Look-ups in named tables: a row name and a column name give one cell, copied from the table.

Rona =
|  | Bor | Keriron | Raboril | Mugigo | Rog |
|---|---|---|---|---|---|
| Moz | 171 | 126 | 148 | 103 | 173 |
| Vod | 152 | 157 | 102 | 172 | 193 |
| Bedazo | 229 | 165 | 61 | 139 | 81 |
| Sis | 134 | 151 | 47 | 130 | 37 |
| Satup | 76 | 186 | 55 | 82 | 125 |
| Parela | 115 | 161 | 34 | 125 | 200 |
| Pab | 77 | 50 | 151 | 136 | 80 |
| Fik | 176 | 254 | 4 | 129 | 171 |

What is the Raboril of Parela in Rona? 34
What is the Raboril of Vod in Rona? 102
What is the Rog of Bedazo in Rona? 81
What is the Mugigo of Vod in Rona? 172
What is the Bor of Fik in Rona? 176
What is the Raboril of Moz in Rona? 148
What is the Rog of Moz in Rona? 173

Kul
columns: Nonazon, Tomi, Tepozu, Pesezo, Zez, Gemur, Meb, Duf, Non
Vavosa: [549, 547, 709, 723, 611, 565, 154, 231, 388]
Ponunen: [575, 567, 473, 663, 705, 407, 126, 402, 439]
Zukarek: [551, 503, 427, 248, 279, 590, 812, 479, 517]

Zukarek, Tomi: 503
Ponunen, Meb: 126
Ponunen, Pesezo: 663
Zukarek, Gemur: 590
Vavosa, Meb: 154
Ponunen, Tepozu: 473
Vavosa, Gemur: 565
Row with the largest Meb: Zukarek

Table Tebil
columns: Rog, Tiso, Zag, Mer, Deve, Lipo, Mepide
Mesu: [0.519, 0.254, 0.837, 0.384, 0.589, 0.736, 0.723]
Dida: [0.459, 0.469, 0.340, 0.379, 0.598, 0.992, 0.849]
Bofepo: [0.696, 0.673, 0.337, 0.630, 0.438, 0.154, 0.420]
Zom: [0.413, 0.314, 0.717, 0.365, 0.630, 0.855, 0.734]
Deren: [0.725, 0.728, 0.586, 0.782, 0.539, 0.549, 0.363]

Mer of Mesu: 0.384
Rog of Mesu: 0.519
Mepide of Deren: 0.363
Zag of Mesu: 0.837
Mepide of Dida: 0.849
Tiso of Deren: 0.728
Tiso of Dida: 0.469
Lipo of Zom: 0.855
Rog of Bofepo: 0.696
Tiso of Bofepo: 0.673
Lipo of Deren: 0.549
Rog of Zom: 0.413
Mer of Deren: 0.782
Zag of Dida: 0.340

Gan =
	Fel	Beg	Biza	Bafadif	Vin	Nadegat	Mifipu	Lagefe	Tubabok	Dof
Nibu	0.196	0.170	0.185	0.177	0.178	0.185	0.181	0.220	0.646	0.565
Totonet	0.596	0.618	0.195	0.173	0.188	0.187	0.179	0.185	0.177	0.205
Mevug	0.215	0.180	0.169	0.181	0.181	0.167	0.169	0.212	0.604	0.617
Fifid	0.177	0.170	0.185	0.167	0.191	0.265	0.755	0.416	0.181	0.185
Fogom	0.182	0.181	0.173	0.214	0.651	0.560	0.193	0.189	0.176	0.175
Keli	0.698	0.488	0.191	0.180	0.169	0.192	0.180	0.179	0.170	0.236
Desa	0.187	0.184	0.177	0.180	0.198	0.480	0.717	0.248	0.185	0.180

Desa, Bafadif -> 0.180
Totonet, Beg -> 0.618
Fifid, Lagefe -> 0.416
Totonet, Fel -> 0.596
Totonet, Mifipu -> 0.179
Keli, Fel -> 0.698
Nibu, Vin -> 0.178
Desa, Nadegat -> 0.480
Nibu, Nadegat -> 0.185
Keli, Nadegat -> 0.192
Totonet, Tubabok -> 0.177
Keli, Lagefe -> 0.179
Nibu, Bafadif -> 0.177
Fifid, Fel -> 0.177

Pov =
,Roz,Sed,Bop,Gusov,Sep,Sukevi,Bodaref,Tam,Rupe
Rufe,113,190,148,215,171,85,165,89,118
Les,121,119,199,61,117,183,114,188,91
Lekor,83,124,136,215,145,131,109,174,54
Tem,189,101,62,169,141,53,141,117,128
Losudo,117,190,148,215,171,85,165,84,123

Sed of Losudo = 190
Tam of Lekor = 174
Sed of Tem = 101
Bop of Losudo = 148
Roz of Lekor = 83
Bodaref of Losudo = 165
Sukevi of Lekor = 131
Gusov of Losudo = 215
Rupe of Tem = 128
Roz of Rufe = 113
Sep of Lekor = 145
Tam of Rufe = 89
Tam of Tem = 117
Bodaref of Lekor = 109
Gusov of Tem = 169
Sep of Losudo = 171

Nolutuv
|  | Zok | Busoku | Duveme |
|---|---|---|---|
| Ver | 63 | 200 | 104 |
| Div | 154 | 209 | 105 |
| Biz | 241 | 171 | 179 |
| Lal | 180 | 162 | 170 |
| Lalop | 234 | 112 | 157 |
| Far | 117 | 106 | 113 |
| Gego | 134 | 186 | 81 |
| Bofelom | 152 | 131 | 101 |
| Sep | 100 | 164 | 162 |

Duveme of Lalop: 157
Duveme of Gego: 81
Duveme of Biz: 179
Duveme of Bofelom: 101
Duveme of Far: 113
Zok of Far: 117
Zok of Lalop: 234
Busoku of Gego: 186
Which row has the largest Duveme? Biz

Dena:
         Tik  Mim  Fezi  Bimetep  Feb  Nov  Vaderi
Dododuz  163  157   160      149  156  151     159
Zuk      170  156   166      136  153  146     161
Gelodez  182  167   167      124  146  108     174
Bap      185  173   175      115  131   80     187
Dek      159  162   176      136  136  131     173
Zez      159  157   166      147  151  152     161
Lole     175  179   197      100  103   55     206
Duf      227  159   188       59  141   82     177
Vaseka   206  158   179       88  146  106     170
Bam      221  166   178       75  142   72     180
Rike     173  172   178      121  127   89     188
Fafe     168  168   172      133  136  111     177
Lusinid  176  152   204       88  121  126     176
Koparo   162  157   190      117  127  130     175

Duf, Nov => 82
Lole, Fezi => 197
Duf, Vaderi => 177
Duf, Fezi => 188
Fafe, Bimetep => 133
Bam, Fezi => 178
Dek, Fezi => 176
Lole, Feb => 103
Fafe, Tik => 168
Zez, Vaderi => 161
Vaseka, Nov => 106

Tubofaf:
	Ler	Daf	Ruz	Vud	Fevavo	Fup	Neze	Makal
Kubez	-0.11	-0.06	-0.01	0.36	0.08	-0.21	0.34	0.06
Zadil	-0.04	0.04	0.38	0.17	0.42	-0.18	0.08	0.63
Zan	-0.25	-0.76	0.21	-0.07	-0.01	-0.23	-0.74	-0.05
Fonofi	-0.18	-1.00	-0.42	0.13	-0.10	0.29	0.53	-0.29
Kos	0.27	-0.50	0.33	0.05	-0.44	-0.29	-0.04	-0.11
Zufuv	-0.23	0.15	-0.17	-0.33	0.11	0.14	0.29	-0.25
Piz	0.27	-0.35	-0.10	-0.06	-0.12	0.19	0.34	-0.30
Madurev	0.16	-0.56	0.50	0.23	-0.01	-0.07	0.23	-0.28

What is the Makal of Zufuv in Tubofaf? -0.25
What is the Ruz of Kubez in Tubofaf? -0.01
What is the Ler of Zufuv in Tubofaf? -0.23
What is the Fup of Madurev in Tubofaf? -0.07
What is the Fevavo of Zadil in Tubofaf? 0.42
What is the Daf of Piz in Tubofaf? -0.35
What is the Makal of Zadil in Tubofaf? 0.63
What is the Ler of Zadil in Tubofaf? -0.04
What is the Makal of Piz in Tubofaf? -0.30
What is the Ler of Zan in Tubofaf? -0.25
What is the Neze of Zan in Tubofaf? -0.74
What is the Vud of Zadil in Tubofaf? 0.17
What is the Vud of Zan in Tubofaf? -0.07
What is the Daf of Zufuv in Tubofaf? 0.15

